Here are a small network's activations along a few directions, averaged over the inputs that share one value of a field.
Related values have similar rows: they may be neighbours, one step apart, or belong to one group.
In the rows, zero is written as 500.
Strong random noise was added to every row along 2 fixed directions; ignore it. To show where, here is one row again and again, with new noise each time:
[455 534 591 369 446 549 592 577 489 560 535 489 584]
[452 506 629 349 477 552 536 580 516 552 524 503 591]
[649 477 414 772 659 704 628 526 328 454 449 523 727]
[355 497 764 131 418 483 443 608 630 592 549 505 532]


LIF, 12 values:
gem: [417 476 657 500 551 442 213 607 747 535 408 670 343]
fibod: [680 336 503 716 881 578 168 397 627 274 451 529 459]
reko: [496 525 396 513 552 505 564 678 609 446 461 436 617]
neku: [445 626 311 558 166 334 749 264 277 517 598 520 349]
sezo: [408 487 499 166 465 379 408 479 646 391 608 324 408]
supaz: [537 516 441 279 491 467 625 387 432 571 587 389 444]
kape: [421 506 648 258 408 289 249 370 698 495 612 562 194]
kagil: [427 722 437 347 176 439 930 605 375 635 626 353 472]
lati: [466 425 525 372 485 441 441 347 329 546 509 512 449]
vitu: [482 431 454 785 504 530 347 476 501 497 302 584 615]
mupuz: [562 454 445 692 496 615 570 519 412 710 432 533 578]
pamab: [390 583 616 448 433 406 467 676 682 420 507 507 375]
LIF is arranged as a network in which each value has 3 neighbours.
Name the neighbours of kagil, in listed order. -> reko, supaz, mupuz
Name the neighbours of gem, in listed order. -> kape, vitu, pamab
A value of LIF combines one of 2 hidden first parts with one of 6 second parts; all combinations occur once.
Changing only the second part turns kape into neku. gem has the same second part as kape; what does that change turn gem into? -> vitu
Changing only the second part turns lati into sezo. mupuz has the same second part as lati; what does that change turn mupuz into? -> reko
